Each row has a name. After each piece below comes the name of the row it's from, unless a question asks for something else. Each question is about the rows just above it.

C: [ -1   8  36  -7  -8 -24  -9  -2  -9  16  15  -4  30 -19  -9   0 -12 -10
 -21  -1 -22 -20   3   6  -4  -3  -3 -16  -8  12  31  12  -5 -10  -7  -8
  10  -3 -18 -16  -2  -4  23   0  25  17  32   4   6]
F: [-13   3  53   4 -16 -17  -9  -8  -3  21  24 -11  34  -6   0  -6 -23   1
 -18   9 -39 -18   4  28 -11  -5  11 -13   2 -11  15  33   6   8  -4 -10
  28  11 -25 -19   5   3  11  21  30   8  38  -6   9]
N: [ -7 -10  32  -4   1 -26 -12  -3 -19  16  21  -1  20 -18 -11   8 -32  21
  -6  11 -24 -20  14  -5   5  -1  -2 -11 -34  -3  26  20 -11  12  -5   1
   0  10 -17 -12  -6  -7  16  14  30  24  26  16   6]
L: [-14   0  39  11  -6 -16  -6  -4 -10  18  21  -6  25 -10 -11   4 -28   8
   1  11 -30 -16  25   8   3  -3  19  -9 -23 -21  16  29  -9  10  20   5
  11   6 -30 -17  -3 -10   6  24  25  17  26  13  -2]
Z: [  1   3  46  15 -11 -13 -16   1   1   7  12 -13  25  -2  -9  -1 -12  -3
  -9 -14 -30 -22  19  13  -6  -4  11 -16 -11 -10  28  23 -12  -5  17  -2
  18  -6 -21 -27  -9   0   9  14  29  11  19   4 -10]
J: [ -3   9  52   7 -16 -16  -7   0  -6   9  10  -7  17  -1   5  -3  -7  15
  -7   1 -25 -13  29  -3   8  19  -9   3 -16 -13  29  27 -24 -10   9   3
   9  -1 -12 -24  -8  -8  13  22  21  10   7   1   6]
R: [  4  26  50  -8   9 -27  -2 -11  -4  14  -6 -17   3 -22   7  -5   1   0
  -1   4  -8 -14  24   7   4   5  -1  14 -16 -18  12  33 -20 -11   2   5
   2  -2 -17  -8 -14  -8  22   4  12  16 -11 -22  16]
U: [-10   5  42  -3 -13 -20  -9  -7  -8  21  18 -11  18  -3  -5   6  -3 -30
 -14  -9 -12  -8  21  12  10  -9  11 -10 -12 -19   9  28   0  10   8  -1
   8  16 -28 -14   7   0  20  23  26  12  29  -1  18]
[-9 19 -3  3  8] is which row, read backwards?
L
Which row holds [16 26] read backwards?
N
[-30 -14  -9  -3 -12] is which row, read backwards?
Z

maso: [ 23 -25  17  11  31 -34 -38 -24  16  12  29  24   4 -11   1 -15 -15 -46
  17 -12   1 -53   0 -35 -52  50  13  31 -25]
bis: [ 1 -2  1  0  3 -2 -4 -2  3  0  4  3  1 -2  1 -1 -2 -4  1  0  1 -3  1 -3
 -2  5  3  3 -4]
sutal: [-3  2 -2 -1 -4  3  5  1 -4  1 -4 -3 -2  2 -2  2  2  6 -2  1 -3  4 -1 -1
 -3  1  1  0  4]
rukab: [-18  23 -15 -20 -23  22  10  27  16 -29 -14  -8   3  -3  16   8   2  26
  -4  18  31  55  15  34  44 -23  15 -26   1]
lag: [  5  -7   4   3   9  -8  -8  -7   3   3   7   6   2  -2   0  -4  -4 -11
   3  -3  -2  -1   1 -10 -15  12   2   9  -6]
Bag: [ 0  1 -1  0  0  1  1  0 -1  1 -1 -2  0  1  0  0  1  1 -1  0 -2  1 -1  1
  1 -3 -1  0  1]
[ 0 -1 -3  1  1 -1] is which row, read backwards?
Bag
[ -1  -2  -3   3 -11  -4  -4] is which row, read backwards?
lag
q: [ 0  1 -1  0  0  1  1  0 -1  1 -1 -2  0  1  0  0  1  1 -1  0 -2  1 -1  1
  1 -3 -1  0  1]
Bag
Which row holds [  9   2  12 -15 -10   1] read backwards?
lag
[ 3  0  1 -2  1] is which row, read backwards?
bis

Nuz: [-10  21   5  -9  10]
Revo: [  1 -33  11  12 -29]
Lubob: [ 29 -11 -23  12   8]
fupat: [-2  3  5  1  3]
kip: [-45 -15  38  23 -21]
mapap: [-23   8   8  20  13]
som: [-21  13  13 -19  -9]
pilo: [ 41 -23 -23  26   3]
puz: [ 34 -17 -27   3  -2]
Which row holds this, read backwards? [20  8]
mapap
Which row holds this, read backwards? [10 -9  5 21]
Nuz
[  8  12 -23 -11] is which row, read backwards?
Lubob
[-33   1] is which row, read backwards?
Revo

Vuv: [ 10  46 -15   6  -1  13   5   6  32  -1 -11  -2 -11  -7  39  27  10  24
 -29  -3]
gov: [-11  19   6   9  -3 -10   0  -7   4 -34   2 -25  10  10  -1   0 -14  18
 -35  11]
mekig: [ 10  46 -15   6  -1  13   5   6  32  -1 -11  -2  -9 -11  50  37   5  -6
  -3 -23]
kepi: [  0  29   9 -17  -7  -1   0   4  32 -48   7  -3  15   0  -4  -4 -12  -6
 -15  12]
mase: [ 14  22   3  19  -1  -2   5  -1  -8 -14   4 -25  -6   9   0  35 -15  13
 -24   2]
sekal: [ 11 -13  25 -37  -4   0   7   7  16  -3   7 -12  11   4   3  16  25 -12
 -21  24]
nazu: [  4 -25  -6  10  -4  12 -35 -14  30  21   3  11  10   3  28   3  -2   8
 -15  -1]
Miv: [  0  29   9  32  -7  -4  -1   0   0   4 -48  -3 -17   7  15  -4 -12  -6
 -15  12]
Which row holds [  9  -6 -25   4] read backwards?
mase
[ -4  10  -6 -25   4] is which row, read backwards?
nazu
[-6  5 37] is which row, read backwards?
mekig
Which row holds [ 15   7 -17  -3 -48   4   0   0  -1  -4  -7  32] read backwards?
Miv
Where do [  0  29   9 -17  -7  -1   0   4  32 -48   7  -3  15   0  -4  -4 -12  -6
 -15  12] appear?
kepi
Which row holds this, read backwards? [ 28   3  10  11   3  21  30 -14]
nazu

kef: [ 15  -6  15 -14  36  -6  19 -16  -3  11  24  30  17 -40 -13 -31  -7   0
   6  -8  28 -22   0  30 -15]
mav: [ 22 -13  10 -18  32 -12  19 -16   0   0  26  36  24 -10 -45  -7 -45  -6
 -15  -3  22 -33   3   0   1]
Mifan: [ 15  -6  15 -14  36  -6  19 -16  -3  11  24  30  17 -40 -13 -31  -7   0
   6  -8  28 -22 -35  30 -15]
Zimer: [ 22 -13  10 -18  32 -12  19 -16   0   0  26  36  24 -45 -15 -45 -10  -7
  -6  -3  22 -33 -26  23  -9]
git: [ -6  15 -14  36  -6  19 -16  -3  11  24  30  18   1   3   1   6   4   2
  -1  -3  -2   6   3   0   1]
Which row holds [2 4 6 1 3 1] read backwards?
git
Which row holds this, read backwards? [ -6  -7 -10 -45 -15 -45]
Zimer
[ 15  -6  15 -14  36  -6  19 -16  -3  11  24  30  17 -40 -13 -31  -7   0
   6  -8  28 -22 -35  30 -15] is in which row?
Mifan

E: [-30   9   0  21   4  21   1 -16  -3  -1 -47   0 -19  -3   8]
Q: [ 27   5 -10  28   1 -39  -4  -8  -3   7  13   7   6   3  -1]
D: [ 12   0  25  -5   8 -20  -1  -3 -16   1 -47  -5  11   0   2]
Which row holds [-47  -1  -3 -16   1] read backwards?
E
Which row holds this, read backwards? [ 8 -3]
E

